These are the activations of a small neural network, seen along a few directions. Each row is one input.
Each table varies a few parts of the input and shows all the possible inputs, shuffled.
A made-up example of a description, with smaller parts first: line(4) and (point or (values(2) and ring(5)) or ring(11)).
Shared parts are said once, and a part with two or three values counts as separate values.
(in the rows, 128 means zero)

Other details of the inputs shift rows strongly along two fixed directions, in all tables alike. That doesn't count.

A family of inputs:
row 1: [106 169  70 144 142 134 137 116 185  99  82 129 146 112]
row 2: [104 117  57 144 128 107 119 160 159  97  92 170 160  99]
row 3: [141  77 207  47 132 124 112 171 134 125 123 128 127 155]
row 4: [136  79 190  74 122 127 125 177 121 133 143 135 120 133]
row 5: [166 126 214  75 140 163 137 149 129 146 146 101  78 121]
row 6: [161 125 225  61 154 160 145 154 126 144 104 101  76 143]
row 7: [ 99 127  61 129 130 105 113 158 177  89  63 167 172 113]
row 8: [160 125 223  47 159 145 117 174 124 152 117  88 101 157]
row 9: [109 173  74 145 140 135 125 112 189 104  84 134 148 107]
row 10: [105 103 116 179  71  90 121  68  57 151 198 130 164 165]
row 11: [112 126  58 138 125 104 114 148 154 102  71 173 169 120]
row 12: [115 167  51 147 175 120 113 163 186  99  81 135 137 100]
row 13: [115  87 108 184  86  89 118  74  55 147 217 134 150 152]
row 14: [111 162  59 158 164 144 132 145 189  91  71 145 124  88]
row 15: [127 151 121 198  85 120 135  23  58 168 205  97 127 155]
row 16: [166 120 219  69 160 165 149 171 126 139 119 108  63 123]
row 17: [163 124 217  73 135 166 136 152 131 147 148 103  89 120]
row 18: [112 164  65 153 146 138 141 131 183  96 100 134 133  92]
row 19: [131  94 102 188  76  97 127  84  30 164 201 146 148 146]
row 20: [122 142 123 207  91 126 141  30  46 169 193 101 128 160]
Description of these inputs: values(2) and (point or line(4) or line(5)).
- Changing only the values(2) part turns row 1 into row 18. The same change can be made to row 7. Which row results? => row 2
- Which other rows does row 4 become when the line(4) part takes its other values? List them by row number. => row 2, row 13, row 19

A family of inputs:
row 21: [114 122  73 209 106 102 123  92  69 144 193 136 142 129]
row 22: [117 112  74 201  87 104 141  85  76 135 196 149 139 114]
row 23: [125 202  81 136 182 169 141 136 222  92  48 121 102  81]
row 24: [164  67 249  56 119 153 146 181  91 151 173 119  84 130]
row 25: [111 131  96 183 107  99 125  75  73 146 161 118 149 161]
row 26: [176  76 241  60 135 150 126 185  80 165 161 117  82 138]
row 27: [105 134  95  95 148 125 110 159 216  80  47 157 157 113]
row 28: [112 133  92 175  86  98 122  71  83 146 168 126 167 153]
row 29: [131 192  96 210 119 142 152  35  95 154 180  88 104 125]
row 30: [159  91 245  47 112 144 124 156  95 161 138 108 118 163]
row 31: [ 99 135  95  94 151 124 112 161 219  78  53 149 159 115]
row 32: [121 136  58 122 169 121 115 194 194  88  68 165 134  84]
row 33: [115 135  82 190 104  92 124  67  68 149 167 122 150 160]
row 34: [107 137  91  90 148 119 111 161 218  80  53 153 157 114]
row 35: [115 108  76 205  86 109 139  83  74 136 189 152 139 113]
row 36: [ 99 145  76 107 150 122 114 167 209  85  47 150 167 113]
row 37: [163  95 239  49 138 141 126 166  95 156 122 107  98 165]
row 38: [170 153 246  73 157 189 155 133 127 158 141  66  57 132]
- What do these inputs look like to the network? => values(3) and (point or line(5))
- Changing only the values(3) part turns row 22 into row 24. The same change can be made to row 33. Which row results? => row 25
- Which other rows does row 29 become when the values(3) part takes its other values? List them by row number. => row 23, row 38
